These are the activations of a small neural network, seen along a few directions. Each row is one input.
In each table, some parts of the input vary, and every possible input appears once, in random order.
A made-up example of a description, with smaller parts first: one of 3 separate values, together with either a single point or one of 9 places along a line or (one of 4 places along a line, together with one of 5 places around a ring).
Shared parts are said once, and a part with two or three values counts as separate values.

Other details of the inputs shift rows strongly along three fixed directions, in all tables alike. That doesn't count.

Rows:
x1: -15,-25,-43,-55,-19,-9,-25,16,14,-25,19,5
x2: 12,-1,18,29,-9,3,18,-12,-14,-9,2,5
x3: 10,24,15,28,17,-8,10,-11,3,13,-20,5
x4: 2,-10,-28,-21,17,5,15,4,31,-21,-2,-15
x5: 3,41,22,26,-10,-28,-32,13,-24,24,-14,29
x6: -21,-41,-33,-48,-23,-6,-24,1,-13,-3,38,4
x7: 2,-10,-75,-71,-2,-24,-16,13,49,-39,20,-15
x8: -8,9,37,19,-22,18,-22,17,-30,20,-1,15
x9: -13,-18,31,17,-8,21,2,-13,-32,17,3,8
x10: -31,-33,32,-1,-36,37,-27,15,-46,13,23,18
x11: -29,-33,22,4,-23,26,-9,-7,-39,18,21,13
x12: -4,-30,31,17,11,46,37,-11,-11,8,4,-30
x13: -27,-34,24,-8,-35,44,-16,5,-36,9,23,8
x14: -17,8,-19,-38,-44,-45,-73,26,-24,6,18,46
x15: 12,28,-37,-14,17,-37,-4,4,29,-5,-5,-1
x16: 13,5,-14,5,24,-11,23,-17,20,-5,-11,-20
x17: 2,11,-50,-37,5,-45,-18,7,25,-16,8,2
x18: 23,27,30,49,-1,-13,15,2,-12,1,-12,11
x19: 10,29,21,21,2,5,-8,3,1,5,-20,3
x20: -16,-19,2,-14,-14,21,-14,6,-6,-4,14,4
x21: 19,12,-30,-7,37,-23,30,-13,35,-8,-8,-27
x22: -7,-29,5,2,10,26,27,-5,4,-9,-2,-19
x23: -25,-13,-11,-37,-43,0,-50,23,-19,-7,18,33
x24: 9,22,5,19,14,-12,9,-11,5,6,-23,4
x25: 12,45,7,15,1,-32,-23,12,-7,21,-14,21
x26: -5,-43,-31,-20,28,12,38,-21,24,-19,13,-28
x27: -6,-18,35,14,-6,48,14,-8,-21,11,4,-9
x28: 6,10,28,36,9,0,14,-11,-14,18,-23,0
x29: 30,44,3,28,1,-44,3,10,8,-11,-14,13
x30: -12,-17,21,13,-3,23,10,-12,-25,21,10,1
x31: -15,-4,-21,-26,-17,-31,-30,13,-8,-1,10,21
x32: -4,8,1,-3,-8,-26,-21,8,-12,10,1,15
x33: 10,43,26,30,-11,-26,-25,8,-22,29,-19,19
x34: 27,52,-2,16,23,-30,2,-6,17,11,-27,1
x35: 11,13,29,21,2,14,4,2,-8,14,-14,-8
x36: -13,-51,19,0,4,55,30,-19,-9,-5,9,-21
x37: -3,-4,14,3,-1,24,3,1,-1,5,3,-4
x38: -13,3,-29,-35,-22,-28,-43,8,-6,-4,17,24
x39: 7,-8,10,14,20,24,36,-7,12,-1,-7,-31
x40: -27,-11,-34,-49,-44,-26,-57,15,-20,0,34,33
x41: -25,-48,-2,-26,-18,30,-9,7,-16,-7,27,2
x42: 15,23,-23,-15,23,-12,3,5,43,-18,-13,-6
x43: -10,-40,-34,-19,24,15,41,-26,25,-19,11,-23
x44: 0,4,38,39,5,11,21,-10,-26,27,-10,-8
x45: 9,24,9,26,14,-16,6,-1,0,10,-22,7
x46: 19,8,14,29,-7,-11,14,-6,-7,-9,-3,3
x47: -4,-48,-14,-17,23,46,45,-13,19,-16,17,-40
x48: 18,-1,-34,-21,40,-7,33,-6,54,-29,-10,-33
x49: 12,31,26,27,10,13,8,3,9,10,-21,-5
x50: -17,-35,29,14,-4,51,22,-8,-16,4,1,-7
x51: 19,53,5,27,16,-28,0,-2,14,15,-26,5
x52: -2,-42,-22,-18,29,29,47,-17,30,-25,8,-46
x53: 25,35,-26,-10,21,-25,-2,6,43,-17,-21,-14
x54: 27,46,-9,1,16,-31,-12,11,31,-8,-29,0
x55: 2,10,12,16,-33,-15,-18,10,-22,-5,12,31
Description of these inputs: one of 5 places around a ring, together with either a single point or (one of 2 separate values, together with one of 5 places along a line).
Changing only the place on the ring of 5 turns x40 into x15. The same change can be made to x13. Which row results?
> x8
Changing only the place on the ring of 5 turns x38 into x16. The same change can be made to x23. Which row results?
> x1
Change only the place on the line of 5 in x44. List by row number the other rows that result.
> x17, x21, x31, x32
Which other rows agree with x51 in the place on the ring of 5? List them by row number.
> x3, x11, x20, x30, x37, x42, x43, x49, x50, x55
A walk changes only the place on the ring of 5. It starts at x2 and steps to x55. List the rest of the walk in order.
> x18, x29, x46

Rows:
x56: 0,36,-9,-22,-22,-27,-49,25,5,-8,-11,30
x57: -19,-33,30,-6,-30,39,-9,3,-35,4,21,-1
x58: 21,59,-20,5,-3,-57,-21,13,10,3,-14,16
x59: 25,15,-43,-27,34,-13,13,-6,49,-20,-10,-33
x60: -15,4,14,-1,-40,-19,-46,11,-42,12,25,33
x61: 41,68,23,45,23,-40,8,-2,3,17,-36,10
x62: -18,-6,-6,-25,-15,3,-28,13,-14,11,19,9
x63: -18,-18,-20,-18,-31,-7,-18,0,-20,2,24,16
x64: 33,14,-56,-20,37,-34,29,-16,58,-23,-7,-15
x65: 35,73,35,55,27,-17,7,17,20,6,-51,7
x66: -34,-53,2,-17,1,48,12,-13,-16,6,19,-11
x67: -12,-39,-2,9,7,17,39,-20,-8,-2,5,-20
x68: 6,14,50,52,-2,5,7,-9,-39,26,-20,22
x69: -19,-1,-2,-4,-33,-16,-28,6,-31,8,9,29
x70: 4,21,88,71,-8,43,0,-8,-48,50,-31,8
x71: 14,15,-42,-24,32,-13,6,-4,47,-24,-20,-19
x72: -20,-56,-24,-41,-5,24,-2,1,1,-12,26,-20
x73: 4,14,-28,-18,-5,-47,-25,10,11,-11,10,12
x74: -25,-14,6,-8,-32,-19,-37,8,-34,5,23,31
x75: 11,8,28,47,16,10,30,-28,-5,12,-10,-9
x76: 3,18,-32,-28,17,-25,-10,12,32,-2,-2,-7
x77: 5,8,-45,-39,9,-28,-23,12,36,-19,-6,-3
x78: -25,-58,24,-13,-27,50,5,1,-29,0,25,-11
x79: 31,27,26,45,33,25,44,-7,19,-4,-26,-30
x80: -2,-55,-36,-13,28,16,66,-29,26,-23,16,-51
x81: -4,46,-13,-22,-9,-43,-50,30,9,12,-11,29
x82: -20,-51,14,-6,-15,45,12,8,-17,-9,26,-11
x83: 20,15,47,57,26,4,40,-17,-14,21,-32,-2
x84: 0,9,-48,-41,22,-12,2,-3,44,-11,5,-11
x85: 5,9,-32,-26,-9,-7,-17,17,28,-21,12,8
x86: -21,11,24,1,-51,6,-60,35,-39,7,10,49
x87: 25,13,47,51,28,42,52,-26,13,9,-34,-30
x88: -25,-77,3,-21,-2,58,38,-15,-2,-18,23,-32
x89: -21,-3,9,0,-31,-19,-40,5,-34,7,16,36
x90: 13,-33,-12,1,30,9,52,-22,15,-11,6,-29
What is each input in this table made of?
> one of 5 places around a ring, together with either one of 3 separate values or one of 4 places along a line
Changing only the place on the ring of 5 turns x80 into x67. The same change can be made to x72. Which row results?
> x77
Change only the place on the line of 4 in x62. List by row number the other rows that result.
> x57, x59, x79
